W =
[[  8  12  -6  -4   2   8]
 [ 39   7  -1 -10 -48 -26]
 [  7 -12   1  -5  -1   4]
 [ 10 -10   0  -4 -10 -16]
 [ 37  -1  26  -5 -19  -7]
 [-24  -2 -19  -3  16  10]
 [ 28   2   5 -21 -15  -8]
 [ 23  10  16   9 -22 -10]
 [ 26   8   6  -3 -26  -8]
 [ 10 -28   1 -26  25  20]
 [-33  46 -18  39 -23 -15]
 [ -7   5  10  18  -6  -4]
 [ 23 -13  21  -6 -10 -11]]
W[-13,-6] -> 8
W[6,-3] -> -21
W[-6,3] -> 9
W[-8,0] -> -24
W[-8] -> [-24, -2, -19, -3, 16, 10]
W[-12,-6] -> 39
W[-1,1] -> -13
W[:, -4] -> [-6, -1, 1, 0, 26, -19, 5, 16, 6, 1, -18, 10, 21]
W[-10,1] -> -10
W[7] -> [23, 10, 16, 9, -22, -10]
W[6,2] -> 5
W[6,0] -> 28
W[12,-3] -> -6
W[8,1] -> 8
W[2] -> [7, -12, 1, -5, -1, 4]
W[2,-3] -> -5
W[-8,4] -> 16
W[10,-6] -> -33
W[-3,-5] -> 46
W[-3,-2] -> -23
W[:, -6] -> [8, 39, 7, 10, 37, -24, 28, 23, 26, 10, -33, -7, 23]
W[-2,-6] -> -7
W[5,5] -> 10
W[-3,2] -> -18
W[-2,-4] -> 10
W[-7,-2] -> -15
W[3] -> [10, -10, 0, -4, -10, -16]
W[-9,-4] -> 26
W[4] -> [37, -1, 26, -5, -19, -7]
W[1,4] -> -48
W[:, 4] -> [2, -48, -1, -10, -19, 16, -15, -22, -26, 25, -23, -6, -10]
W[-11,-5] -> -12
W[:, 1] -> [12, 7, -12, -10, -1, -2, 2, 10, 8, -28, 46, 5, -13]
W[-4,5] -> 20

A =
[ 0.158  0.120  0.036  0.042  0.115 -0.118  0.087 -0.010  0.153  0.113
 -0.119  0.151 -0.005 -0.097]
A[0] => 0.158
A[12] => -0.005
A[9] => 0.113
A[3] => 0.042
A[5] => -0.118
A[7] => -0.010
A[2] => 0.036

m = ((-18, 14, 22, 0, -27, -19, -14, -56, -13, 9, 38, -22, 1), (-11, -24, -9, 8, 43, 13, -10, 0, 47, 22, 14, -50, -6), (-18, 32, 36, -20, -24, -20, -29, -50, -12, 6, 21, -1, -3), (-10, -23, -11, 14, 50, 13, -21, 7, 45, 26, 6, -41, -5))
m[-4,-13] = -18
m[:, 8] = [-13, 47, -12, 45]
m[3,-7] = -21
m[0,-7] = -14
m[-1,10] = 6
m[:, -12] = [14, -24, 32, -23]
m[-2,-10] = -20
m[:, 10] = [38, 14, 21, 6]
m[-4,-1] = 1
m[-4,9] = 9
m[3,-12] = -23
m[1,9] = 22
m[-3,-10] = 8
m[3,-13] = -10
m[-1,9] = 26
m[1,-1] = -6
m[:, -6] = [-56, 0, -50, 7]
m[-2,-13] = -18
m[2] = [-18, 32, 36, -20, -24, -20, -29, -50, -12, 6, 21, -1, -3]
m[-3,-8] = 13
m[-1,-1] = -5
m[-1,3] = 14
m[-1] = [-10, -23, -11, 14, 50, 13, -21, 7, 45, 26, 6, -41, -5]
m[:, 6] = [-14, -10, -29, -21]
m[-1,7] = 7
m[-4,-12] = 14
m[1,-11] = -9
m[:, -4] = [9, 22, 6, 26]

a =
[[-49 -17  -9  -1 -40 -15]
 [-26 -18 -16   8 -47 -29]
 [-60 -18  -5  -4 -36  -6]
 [-60 -18  -5  -4 -36  -6]
 [-54 -17  -7  -2 -38 -10]
 [-40 -18 -12   2 -42 -21]
 [-26 -18 -16   8 -47 -29]
 [-28 -18 -15   8 -46 -27]
 [-44 -17 -11   1 -41 -19]
 [-31 -18 -14   6 -45 -26]
 [-36 -18 -13   4 -44 -24]]
Rows and columns are counted from 0.
(0, 0): -49
(0, 1): -17
(4, 2): -7
(3, 4): -36
(8, 4): -41
(1, 4): -47
(6, 3): 8
(8, 3): 1
(10, 3): 4
(1, 2): -16
(5, 3): 2
(7, 5): -27
(4, 3): -2
(7, 3): 8
(3, 2): -5
(9, 0): -31
(6, 0): -26
(3, 3): -4
(0, 2): -9
(8, 1): -17
(0, 3): -1
(3, 1): -18
(5, 1): -18
(7, 4): -46
(10, 5): -24
(3, 0): -60
(5, 4): -42
(9, 1): -18
(0, 5): -15
(3, 5): -6
(4, 4): -38
(6, 5): -29
(10, 4): -44
(4, 0): -54

M =
[[ 23 -12  11   2 -24  37 -20 -45  21   4]
 [ -8   1  12  -9  11 -25   7 -39  47 -26]
 [ -7 -13  -6 -16  -8  -9  22  12 -22 -40]
 [-11 -13  -7 -16   5 -25  37  16 -11 -42]]
M[-4, 0] => 23
M[:, 5] => [37, -25, -9, -25]
M[:, -2] => [21, 47, -22, -11]
M[-4, -2] => 21
M[3, 8] => -11
M[:, -6] => [-24, 11, -8, 5]
M[-2, -4] => 22
M[-1, 6] => 37
M[:, 7] => [-45, -39, 12, 16]
M[1, -3] => -39
M[-3, 4] => 11
M[-4, -9] => -12
M[3, 7] => 16
M[:, -10] => [23, -8, -7, -11]
M[2, 4] => -8
M[0, 2] => 11
M[2, 0] => -7
M[-1, 3] => -16
M[-3, -9] => 1
M[-3, -2] => 47
M[2] => [-7, -13, -6, -16, -8, -9, 22, 12, -22, -40]
